A small network was trained on invented records. Each row is its activation on one of them, seen along a few directions.
After each row come some of the record's fields: L, F, S, J, Y, W.
A field that a record lacks is written none.
The largest differences between rows may come from other fields.
Random noise pushes rows far along 2 fixed directions. That doesn't count. These rows show it; they differ only by the noise:
[ -52 -162 -103  -36  -88  -77   56   28  -36  116  -63 -247  -61  -77
  -60  198  -24   34  142 -127   95 -183 -159   76]
[-121 -127  -29 -130   40  -66   75   95 -155   41 -138 -395   86 -113
   65  102    5   90  310  -84    0 -138   39   35]
[ -17 -194 -139    5 -232  -94   71  -10   34  174  -24 -170 -220  -39
 -188  299   -7  -22  -12 -160  162 -276 -294   76]
[  28 -195 -189   78 -193  -83   20  -49   97  191   23  -76 -185  -47
 -170  281  -74  -15  -15 -171  197 -197 -370  134]

[  94  250   76   81  162  312   -2  -18  256 -160 -179  547  157   44
  -16 -284  -46 -132 -401  196  -14  424 -180   25] -> L is l1, F is f3, S is s1, J is j2, Y is y1, W is w2
[ -13  236  -15   49 -192 -119   91 -216  271   63   35  160 -291  -70
  -32  128   72  -17 -290 -130 -102   95 -109  194] -> L is l1, F is f1, S is s2, J is j1, Y is y1, W is none
[  -4  216 -232   86  210  165 -102 -177  177  -34 -314  -83  264 -375
   46   72 -225  112  101    2  -31  234 -450  145] -> L is l2, F is f3, S is s1, J is j2, Y is y1, W is w1
[ -84   10  258  -92  417  107   36  286 -181 -157  106  149  444  202
  409 -528    7   49  269  173 -181  384  637  -83] -> L is l1, F is f3, S is s1, J is j3, Y is none, W is w2
[ -60 -234  -89  -85 -489 -135  190   18    1  215  -68 -254 -488   26
 -388  461  146 -109 -200 -178  181 -545 -320  -36] -> L is l2, F is f3, S is s1, J is j3, Y is none, W is w1
[  46  124  -24   88 -316 -204   56 -171  176  119  208   -7 -447  -27
  -95  382   91   50 -141 -215  -40 -172 -186  196] -> L is l1, F is f2, S is s2, J is j2, Y is y2, W is w1
[ -15  -37  138  -64 -335   17   97   99   26   10   72  243 -463  297
 -289   82  289 -272 -585  107   19 -221   -6 -137] -> L is l1, F is f1, S is s1, J is j2, Y is y2, W is w2
[ 107  227 -118  279  -45 -153    3 -277  437  142  312  274 -194 -115
  204  153  -86  130  -30 -254  -95  309 -240  467] -> L is l2, F is f1, S is s2, J is j3, Y is none, W is w1
[  25   45  -97   42 -588 -237  134 -214  182  201   25 -173 -668 -125
 -332  566   86  -13 -307 -247   83 -544 -399   30] -> L is l2, F is f1, S is s2, J is j2, Y is y1, W is w1
[-269  212  415 -374   38   61  309  292 -231 -259 -241 -207  -26  138
  205 -249  424 -106 -145  243 -355   11  664 -226] -> L is l1, F is f3, S is s1, J is j2, Y is y2, W is w2
[ -92 -172  -52 -103 -429 -300  126 -109  -90  147   31 -437 -443  -83
 -212  413  130   17  -23 -219   68 -562   14  -33] -> L is l2, F is f1, S is s2, J is j1, Y is y2, W is none
[ -71   57   23  -87 -264   67  233   93  180   34 -100   59 -345   82
 -151  120  289 -224 -355    7  -52  -52 -162   15] -> L is l2, F is f3, S is s1, J is j2, Y is y2, W is w1
[ 173 -207  -10  213 -510  -10  109   20  305  238  392  681 -581  443
 -421  135   84 -310 -732  -52  276 -201 -290  -51] -> L is l1, F is f3, S is s1, J is j3, Y is none, W is w2
[ -72  163 -153  -56 -142   99   68 -132  113   15 -375 -230 -101 -291
 -217  295   -4    3 -144  -23  -19 -149 -453  -14] -> L is l2, F is f3, S is s1, J is j2, Y is y1, W is w1
[  36  247   -2   87 -359 -105  145 -250  376  111   68  311 -494    4
 -164  203  147  -90 -529 -137  -56   33 -251  202] -> L is l1, F is f1, S is s2, J is j1, Y is y1, W is none
[-243  204   35 -317  -98   93  205   26 -147 -102 -567 -586  -28 -308
 -137  237  179   40   29   52 -196 -275  -90 -189] -> L is l2, F is f3, S is s1, J is j2, Y is y1, W is w1
[-215   51    7 -285 -225   71  202  -31  -70  -44 -472 -457 -111 -180
 -272  216  223  -92 -115   -1  -87 -266  -91 -176] -> L is none, F is f3, S is s1, J is j1, Y is y1, W is none
[  62  -24  -31    4  379  319 -134   61 -114 -191 -259   95  575  -49
   73 -410 -164    6  242  214   41  324   55 -221] -> L is l1, F is f3, S is s1, J is j2, Y is y1, W is w2
[ 291 -340 -295  336  -23 -181 -345 -207   47  255  449  178    2   31
 -124  178 -388  126  179 -201  396 -145 -376  163] -> L is l2, F is f2, S is s2, J is j3, Y is none, W is w2
[-156  189  -66 -176  -56  105  111  -50  -26  -57 -468 -411    6 -313
 -126  226   57   45   -1   22 -114 -159 -247  -85] -> L is l2, F is f3, S is s1, J is j2, Y is y1, W is w1
[  75  -34   82  143  263   84  -48  126   85  -16  288  469  249  231
  251 -385 -115  -13   17   77   -2  402  242   65] -> L is l1, F is f3, S is s1, J is j3, Y is none, W is w2
[-113  -53  227 -147  -54 -227  144  136 -230   70  199 -248  -75   97
  151  -49  131  111  241  -72 -142 -174  545  -57] -> L is none, F is f1, S is s2, J is j3, Y is none, W is w2
[  17 -105   33 -111 -116  244   68   81 -117  -93 -301   25   51   87
 -319 -100   91 -174 -155  169  102 -146  -62 -398] -> L is l1, F is f3, S is s1, J is j2, Y is y1, W is w2
[-148   64  284 -253   22   54  112  235 -221 -176  -97  -75  -69  185
   39 -165  319 -123 -160  205 -201  -42  422 -190] -> L is l1, F is f1, S is s1, J is j2, Y is y2, W is w2
[-168  120  106 -323 -303  143  223   19  -30 -110 -529 -230 -219  -45
 -364  123  320 -215 -376   89 -112 -221  -25 -312] -> L is none, F is f3, S is s1, J is j1, Y is y1, W is none
[ 183 -256  -94   57 -227  166 -102   10  -37   39    2  311 -127  247
 -500   46  -29 -190 -332   84  305 -253 -332 -262] -> L is l1, F is f1, S is s1, J is j2, Y is y1, W is w2
[  20  105   56   67 -154   56   92   19  231  -23   75  387 -277  195
  -35  -51  158 -230 -532  101  -13  123  -43   39] -> L is l1, F is f3, S is s1, J is j2, Y is y2, W is w2
[ -89  364  264 -156  608  358   11  161  -69 -384 -383  154  661  -82
  397 -605  -16   54  136  323 -287  639  383  -53] -> L is l1, F is f3, S is s1, J is j2, Y is y1, W is w2
[  -7  193  191 -117 -257  240  219   55  152 -113 -289  337 -274  145
 -335  -19  240 -265 -678  178  -16  -51 -159 -192] -> L is l1, F is f3, S is s1, J is j2, Y is y1, W is w2
[ 107 -337 -150  145 -200 -300 -112  -81  -79  256  337 -149 -209   32
 -105  252 -180  113  172 -214  257 -409  -61   18] -> L is l2, F is f1, S is s2, J is j3, Y is none, W is w2
[  58 -126  -16  -59 -219  230   62   35  -44  -40 -258  101  -63  102
 -410  -17   82 -208 -276  134  166 -201 -197 -374] -> L is l1, F is f3, S is s1, J is j2, Y is y1, W is w2
[   7   40  -48   15 -383 -136   69 -131  127  129   30    3 -450  -11
 -257  277   99 -134 -390 -114   68 -280 -146  -10] -> L is none, F is f1, S is s2, J is j2, Y is y2, W is w2
[ 104 -151  -54  180  149 -219 -134  -22  -42  152  401   29  147   20
  224  -97 -249  192  354 -125   63   53  201  136] -> L is l1, F is f1, S is s2, J is j3, Y is none, W is w2
[  71  -26 -242  184  244   -5 -234 -111   27  -22   17  -77  264 -210
  149   74 -281  158  331  -66   82  143 -311  214] -> L is l2, F is f1, S is s1, J is j2, Y is y2, W is w1
[ -50  -72    6  -53  290 -207 -126   37 -325  -15   65 -511  324 -184
  352  -56 -188  331  674  -62  -77 -105  394  -21] -> L is l2, F is f1, S is s2, J is j3, Y is none, W is w2
[ -33   24   85   -3  -93 -107   52   24   -7   43  171   33 -179  119
   42  -11   85  -68 -152    0  -55  -31  216    0] -> L is none, F is f1, S is s2, J is j2, Y is y2, W is w2
[ -32  156  155  -16  -18   80  121   80  127 -102   13  286 -127  161
   86 -169  176 -162 -390  144 -111  186  150    7] -> L is l1, F is f3, S is s1, J is j2, Y is y2, W is w2

Which values does each new row have?
[-225  224  317 -271  305   93  158  261 -197 -290 -186 -138  245   70
  411 -395  257  -30   69  256 -355  285  668 -106] -> L is l1, F is f3, S is s1, J is j2, Y is y2, W is w2
[-305  238  273 -378  468  148  205  335 -254 -299 -352 -437  471 -110
  523 -410  270   73  464  193 -448  376  646  -43] -> L is l2, F is f3, S is s1, J is j2, Y is y2, W is w1
[ 178   72 -247  322   12  141  -67 -116  523  108  160  588  -88   25
    6  -30 -106 -165 -332  -47  122  446 -551  349] -> L is l2, F is f3, S is s1, J is j2, Y is y2, W is w1
[ -63  -24  235  -75  220   62   84  253 -121  -87  146  179  224  242
  254 -383   66   -9   93  124 -123  227  513  -96] -> L is l1, F is f3, S is s1, J is j3, Y is none, W is w2
[  71   97   89   10  218  271 -117   67   15 -190 -126  357  216   77
  -70 -266  -30 -100 -214  212   12  273  -42  -71] -> L is l1, F is f1, S is s1, J is j2, Y is y1, W is w2
[-179  -35  240 -399   21  233  191  256 -424 -245 -507 -402  227   29
 -140 -214  259  -83  129  254 -121 -220  401 -560] -> L is l1, F is f3, S is s1, J is j2, Y is y1, W is w2
[  15  236  167  -57  -12  265  121   39  156 -159 -251  375  -21   80
 -128 -175  117 -171 -472  193  -56  189  -85  -94] -> L is l1, F is f3, S is s1, J is j2, Y is y1, W is w2
[-169  140  270 -230 -147   38  258  193  -59 -142 -131  -10 -243  187
   25  -91  376 -198 -373  178 -202  -58  355 -163] -> L is l1, F is f3, S is s1, J is j2, Y is y2, W is w2
[ -32  196  -60  -56  332  260  -98  -73   89 -190 -397   35  439 -201
  101 -269  -92  -14   61  127 -108  457  -42  -11] -> L is none, F is f3, S is s1, J is j1, Y is y1, W is none
[ -23 -150 -134   20  -19  -68   10    0    8  119  -24 -179    5  -93
   -6  155  -85   57  177 -133  104  -86 -182  133] -> L is l2, F is f3, S is s1, J is j3, Y is none, W is w1
[ -70   79   -4 -182 -383  148  163  -69  119  -29 -429  -31 -316  -20
 -467  194  240 -262 -525   45   10 -207 -269 -235] -> L is none, F is f3, S is s1, J is j1, Y is y1, W is none
[ 126  -24 -311  117 -215  220  -53 -188  139   85 -379  -20  -86 -246
 -451  339  -99  -91 -233  -12  283 -233 -843 -156] -> L is l2, F is f3, S is s1, J is j2, Y is y1, W is w1
[ -54  -97  233  -99 -157   12  194  232  -67   13  154  206 -175  343
  -60 -136  206 -149 -244   75  -26  -99  332 -189] -> L is l1, F is f3, S is s1, J is j3, Y is none, W is w2
[ 161 -351 -187  182 -119 -285 -240 -138  -91  237  381 -102 -115   45
 -103  283 -254  156  219 -211  301 -370 -161   80] -> L is l2, F is f2, S is s2, J is j3, Y is none, W is w2
[ -77 -171  154 -308   71  177   11  228 -452 -184 -285 -256  244  130
 -174 -186  136  -39  170  211   -2 -235  305 -451] -> L is l1, F is f1, S is s1, J is j2, Y is y1, W is w2
[ -66   -8  -47   14  169 -191  -50  -63  -47   35   59 -326  149 -205
  299   60 -148  252  447 -166  -63   32  136  210] -> L is l2, F is f1, S is s2, J is j3, Y is none, W is w1
[  46 -124 -217  146  189  -20 -117  -52   86  104   36  -38  218 -146
  136   31 -250  115  294 -126  127  164 -249  254] -> L is l2, F is f3, S is s1, J is j3, Y is none, W is w1
[ 231  -55 -211  269  401  349 -284  -88  142  -95  -82  471  571  -34
   36 -408 -367  -26  115  158  199  521 -284  -41] -> L is l1, F is f3, S is s1, J is j2, Y is y1, W is w2
